These are the activations of a small neural network, seen along a few directions. Each row is one input.
Each table varies a few parts of the input and shows all the possible inputs, shuffled.
Descriptions start from the smaller parts, as in this example, which fits no table here: line(4) and (point or (values(2) and ring(5)) or ring(11)).
Shared parts are said once, and a part with two or three values counts as separate values.
In the rows, 128 means zero.

Other details of the inputs shift rows strongly along two fixed directions, in all tables alike. That doesn't count.

Rows:
row 1: [109 133 119 118 129 134 111 148 113 127 159]
row 2: [ 72 134  90 133 167  97 107 153 122 191 131]
row 3: [101 140  88 126 146  79 111 143 107 185 128]
row 4: [108 116 152 140 129 121 143 110 160 149  93]
row 5: [131 120 101 115 133 115 121 131 105 131 147]
row 6: [137 139 117 106 132 131 116 132 104 129 153]
row 7: [112 116 156 144 122 132 140 126 170 133 107]
row 8: [140 130 160 129 131 128 140 105 151 140 103]
row 9: [121 126 154 140 139 119 144 112 153 137  98]
row 10: [130 141 156 132 125 133 136 110 154 124  99]
row 11: [127 125 116 113 125 110 117 132  93 142 145]
row 12: [ 96 117 111 119 132 121 112 145 113 142 153]
row 13: [179 143 133 131  94 179 127 141 109  77 157]
row 14: [137 137 121 112 118 124 116 138  96 124 152]
row 15: [140 131 106 116 127 126 122 135 109 116 155]
row 16: [184 120 144 158 107 216 141 145 138  60 144]
row 17: [134 119 104 122 119 109 122 137  97 124 148]
row 18: [127 140 109 113 136 123 115 134 105 119 141]
row 19: [124 121 152 149 127 132 142 127 164 118 115]
row 20: [145 120 142 137 124 125 145 113 157 123 107]
row 21: [119 136 109 119 130 125 119 140 109 120 150]
row 22: [140 123 152 140 104 123 143 117 152 125 107]
row 23: [117 136 110 118 121 136 117 143 111 120 155]
row 24: [113 128 167 141 133 129 137 121 163 138 106]
row 25: [124 120 143 144 123 126 146 120 160 123 103]
row 26: [141 134 112 110 138 123 120 132 104 125 150]
row 27: [116 141 114 115 124 135 115 141 109 123 153]
row 28: [108 135 117 111 138 124 114 137 103 142 146]
row 29: [107 122 167 140 138 124 137 118 163 148 102]
row 30: [109 120 101 121 133 114 120 138 107 133 144]
row 31: [137 134 142 141 121 132 140 115 157 108 106]
row 32: [210 120 146 162 103 251 142 150 131  40 150]
row 33: [132 121 151 134 122 123 142 105 158 139 102]
row 34: [111 127 103 110 131 120 112 131 105 138 137]
row 35: [108 123 159 138 136 118 143 106 157 152  92]
row 36: [124 128  97 116 126 122 117 138 111 117 141]
row 37: [171 124 137 133 132 158 140 120 126 108 127]
row 38: [138 128 114 116 128 111 120 135  93 128 146]
row 39: [220 132 136 154  99 246 140 138 124  33 140]
row 40: [142 136 155 132 120 134 139 109 156 125 111]
row 41: [130 128 106 108 123 126 118 136 110 130 150]
row 42: [111 129 115 121 126 136 113 150 115 123 161]
row 43: [134 121 111 118 131 105 122 132  92 134 143]
row 44: [147 132 148 135 126 127 143 111 154 119 111]
row 45: [152 127 148 145 109 126 145 119 146 108 116]
row 46: [134 117 102 114 138 117 121 130 102 136 145]
row 47: [ 96 143 132 153 156  96 137 109 177 180  62]
row 48: [119 125 156 146 131 125 140 124 163 125 110]
row 49: [102 125 106 116 128 121 116 138 108 139 146]
row 50: [115 139 118 113 132 131 115 140 105 131 150]
row 51: [125 122 140 142 127 118 142 108 157 124  94]
row 52: [132 138 148 137 114 139 137 115 159 113 106]
row 53: [119 135 113 117 138 122 119 139 105 127 146]
row 54: [106 141  86 120 161  94 111 137 116 185 129]
row 55: [101 108 159 144 134 120 140 116 167 153  98]
row 56: [113 118 160 143 144 117 141 119 160 142 101]
row 57: [115 118 151 143 142 112 146 108 154 144  92]
row 58: [125 130 145 135 116 131 138 114 162 123  97]
row 59: [166 133 120 131 126 173 127 131 110  88 138]
row 60: [118 124 160 144 139 121 140 122 161 133 106]
row 61: [142 132 116 117 124 116 121 137  96 119 149]
row 62: [191 138 140 152 100 216 142 143 134  51 146]
row 63: [112 131 102 112 125 121 112 133 108 131 141]
row 64: [147 119 146 144 110 120 146 119 148 116 109]
row 65: [144 111 148 145 119 113 146 111 143 130 101]
row 66: [127 123 109 117 113 114 117 137  98 132 150]
row 67: [117 112 145 145 134 118 146 111 156 139  95]
row 68: [128 141 106 115 128 126 115 135 108 112 144]
row 69: [143 132 151 134 116 137 141 112 157 121 114]
row 70: [112 116 106 123 132 125 118 151 115 125 153]
row 71: [134 115 156 140 113 114 143 109 148 141  98]
row 72: [ 94 119 118 115 146 115 112 140 109 154 148]
row 73: [111 128 105 115 122 130 117 144 111 129 149]
row 74: [108 110 158 146 147 111 143 114 162 149  96]
row 75: [111 132 109 108 138 117 112 128 102 142 136]
row 76: [118 140 112 107 134 126 110 132 102 133 140]
row 77: [126 127 113 105 139 118 117 126 101 147 146]
row 78: [125 146 110 111 122 137 111 136 108 115 148]
row 79: [ 85 138 138 159 159  95 143 114 181 191  65]
row 80: [132 133 120 111 122 118 116 135  94 135 148]
row 81: [122 135 107 111 141 116 114 131 102 129 137]
row 82: [125 121 107 108 133 120 117 129 104 144 146]
row 83: [149 131 152 142 112 121 143 116 146 113 112]
row 84: [137 129 110 109 143 118 119 129 101 134 147]
row 85: [138 135 113 118 107 129 118 141 101 114 158]
Description of these inputs: line(5) and (point or (values(2) and ring(8))).
- The inputs of row 4 and row 34 match in every part but the line(5) part. If row 23 is changed in the same way as row 4 into row 34, which row does it become? => row 52
- The inputs of row 22 and row 41 match in every part but the line(5) part. If row 43 is changed in the same way as row 22 into row 41, which row does it become? => row 37
- Change only the line(5) part in row 10. List by row number the other rows that result. => row 6, row 14, row 24, row 50

Rows:
row 86: [161 132 140 154 124 121 149 112 151 125  94]
row 87: [156 133 160 133 112 141 145 104 157 102 100]
row 88: [141 139 157 141 119 123 146 104 164 114  93]
row 89: [172 108 147 140  99 193 140 131 132  64 151]
row 90: [138 128 177 136 120 124 152  89 176 127  79]
row 91: [ 63 105 158 147 159  92 140 121 179 169  94]
row 92: [129 136 156 158 133 150 148 110 181 137  73]
row 93: [122 126  58  90 143  93  94 150  46 157 178]
row 94: [179 148 145 155 132 214 137 137 142  86 128]
row 95: [152 113  93 110 105 162 112 161  78  76 189]
row 96: [169 147 147 151 113 226 125 161 130  74 162]
row 97: [ 94 148  54  91 145 133  82 164  65 142 180]
row 98: [102 129 144 133 138  57 145  95 164 163  80]
row 99: [153 143  73 123 152 172 102 171  70 117 178]
row 100: [119 124 141 118 137  94 135 105 133 155 110]
row 101: [119 129  51  89 142  81  93 152  48 156 177]
row 102: [ 66 129 135 137 137  93 123 129 159 179 103]
row 103: [147 131 145 168 135 156 150 115 176 141  74]
row 104: [ 65 119 116  99 133  47 110 126 112 187 140]
row 105: [166 111 102 109 110 192 111 167  62  64 206]
row 106: [ 88 127  88  92 143  51 112 121  95 174 136]
row 107: [174 137 150 122 113 178 132 122 118  86 137]
row 108: [103 121 149 126 140  71 143  90 160 171  83]
row 109: [ 64 121 111  98 129  36 112 127 117 183 138]
row 110: [ 41 108  88 115 155  74 105 143 118 180 140]
row 111: [128 140 175 153 143 153 146 110 184 128  82]
row 112: [150 115 161 154 105 149 153 120 163  80 110]
row 113: [150 144  90 110 100 158 104 169  71  79 199]
row 114: [195 128 142 145 118 173 140 124 120  99 125]
row 115: [135 122 186 144 109 132 152 109 168 125  98]
- The inputs of row 105 and row 114 match in every part but one. If row 110 is changed in the same way as row 105 into row 114, which row does it become? => row 103
- What do these inputs look like to the network? => line(5) and (values(2) or line(4))
- Change only the values(2) part in row 96. List by row number the other rows that result. => row 102
- Change only the line(5) part in row 112. List by row number the other rows that result. => row 86, row 88, row 98, row 113
- Change only the values(2) part in row 97. List by row number the other rows that result. => row 111
- Change only the line(4) part in row 90. List by row number the other rows that result. => row 87, row 88, row 107
